A small network was shown many inputs. Here are its activations along a few directions, one row for each input.
In each table, some parts of the input vary, and every possible input appears once, in random order.
A made-up example of a description, with smaller parts first: one of 8 places around a ring, together with either a single point or one of 9 places along a line or (one of 2 separate values, together with one of 6 places along a line).
Shared parts are said once, and a part with two or three values counts as separate values.
(in the rows, 128 means zero)

Rows:
R1: [148  97 169 158  68 110 123  91 123 138 181 175 112 161 113 102 137 169
 174]
R2: [134 122 152 156 126 109 116 219  96  82 167 138 128 124 121 187 104 125
 165]
R3: [124 154  95 115 209 203  57 151 105 154  87  39 178  71  79 154  82 136
  44]
R4: [ 88 133 155 129 119 154 129 190  84  77 139 117 117 106 153 182  93 110
 135]
R5: [147 130 104 113 122  91 164  66 179 155 118 160 112 159 145  76 173 123
 131]
R6: [103 109 175 138  59 151 132  60 117 138 155 151 102 145 147  98 124 149
 136]
R7: [162 129 117 144 168  63 144 223 134 100 136 137 134 132 125 170 130 107
 155]
R8: [176 105 132 148 110  63 151  96 161 155 150 175 120 170 117  85 163 152
 162]
R9: [ 86 148 111 102 141 145 148 177 112  85  91 105 130 106 161 169 122  81
 127]
R10: [101 125 130 112  82 142 152  47 145 145 106 139 114 145 156  86 153 120
 126]
R11: [131 152  87 103 180  96 159 195 146  94 103 126 127 118 150 158 141  83
 131]
R12: [136 131 109 118 152 206  61  21 134 212 102  73 163 101  71  68 115 180
  50]
Question: What do these inputs look like to the network?
Answer: one of 2 separate values, together with either a single point or one of 5 places around a ring
Question: Changing only the choice among 2 separate values turns R10 into R9. The same change can be made to R12. Which row results?
Answer: R3
Question: Which other rows does R7 become when the choice among 2 separate values takes its other values? List them by row number.
Answer: R8

Rows:
R13: [109 154 124 118 130 111 162 193 127  72 138 147 105 130 174 167 128  81
 154]
R14: [106 128 152 135 115 119 138 200 112  71 165 142 100 119 156 184 111 101
 154]
R15: [164 117 136 156 103  89 138  55 159 176 150 165 119 161 123  67 154 167
 140]
R16: [105 104 145 121  70 164 115  53 120 147 137 143 119 126 116  97 140 157
 144]
R17: [ 95 131 140 114 141 183 107 120 104 127 134 101 120  90 130 136  94 140
  88]
R18: [159 109 119 128 116 119 115  67 152 171 138 140 136 130  89  78 157 161
 148]
R19: [153 132 113 145 160 120  96 156 142 146 118  93 159 111  98 142 125 110
 116]
R20: [102 129 127 113 135 120 161 183 110  93  93 109 133 114 156 156 123  87
 147]
R21: [ 96 140 132 141 114 165  98 137 104 118 117  97 144 113 129 166 108 116
 114]
R22: [ 97 114 149 136 117 130 138 187  89  91 118 111 131 107 140 177 107 114
 147]
R23: [112 120 125  99  89 155 139  47 140 146 112 139 122 132 132  78 157 131
 144]
R24: [127 135  99 120 158  92 157 189 125 106  87 122 142 130 140 162 135 106
 131]
R25: [135 120 143 147 137 116 123 199  89 101 126 120 147 126 114 171 103 137
 146]
R26: [101 147 120  93 159 173 128 115 124 128 107  99 120  96 145 117 111 115
  89]
R27: [151 116 123 143 162  86 135 203 121 118 116 115 148 109 114 157 123 115
 150]
R28: [156 141 120 148 160  76 135 211 136  95 162 152 120 126 135 168 129 108
 157]
R29: [113 112 162 148  54 135 139  42 127 151 149 168 102 156 149  85 139 163
 134]
R30: [150 108 161 156  80 119 124  56 130 164 162 166 115 173 119  74 135 178
 136]
R31: [151 135 114 121 184 142 106 137 139 154 132 102 136  93 104 119 111 145
  91]
R32: [102 156 110 119 131 155 120 133 124 120  91  95 146 119 145 145 125  89
 114]
R33: [130 142  98  95 184 146 126 123 145 142 105 103 125 108 125 120 123 127
  73]
R34: [146 112 128 124 105  94 161  42 172 166 127 160 110 171 139  67 164 140
 121]
R35: [135 126 140 121 163 170  94 135 110 140 146 102 135 106 100 127  90 156
  88]
R36: [134 150 104 120 157  81 157 200 147  86 136 153 111 142 155 170 139  91
 140]
R37: [118 128 142 126  74 126 164  36 148 150 125 165 106 162 164  66 156 137
 134]
R38: [135 136 133 150 136 150  84 152 109 130 128  99 158 129  97 155 105 131
 113]
R39: [143 100 144 129  94 149 102  68 123 160 150 141 133 144  85  86 136 172
 144]
R40: [143 134 146 147 137 103 122 210 110  80 173 150 117 138 131 178 108 123
 154]
R41: [136 125  94 109 114 127 137  51 155 157 108 149 130 150 115  82 169 150
 129]
R42: [132 139  96 117 159 124 116 143 150 136  91  94 150 127 120 144 136  93
  98]
Question: What do these inputs look like to the network?
Answer: one of 5 places around a ring, together with one of 6 places along a line
Question: Changing only the place on the ring of 5 turns R32 into R21. The same change can be made to R20. Which row results?
Answer: R22
Question: Which other rows does R31 become when the place on the line of 6 takes its other values? List them by row number.
Answer: R15, R18, R19, R27, R28
Question: Start at R34 and move only the place on the ring of 5, one step at a time. The first step leads to R15. Which rows follow, in order?
Answer: R30, R29, R37
Question: Start at R34 and move only the place on the line of 6, one step at a time. The first step leads to R41. Which rows follow, in order?
Answer: R33, R42, R24, R36
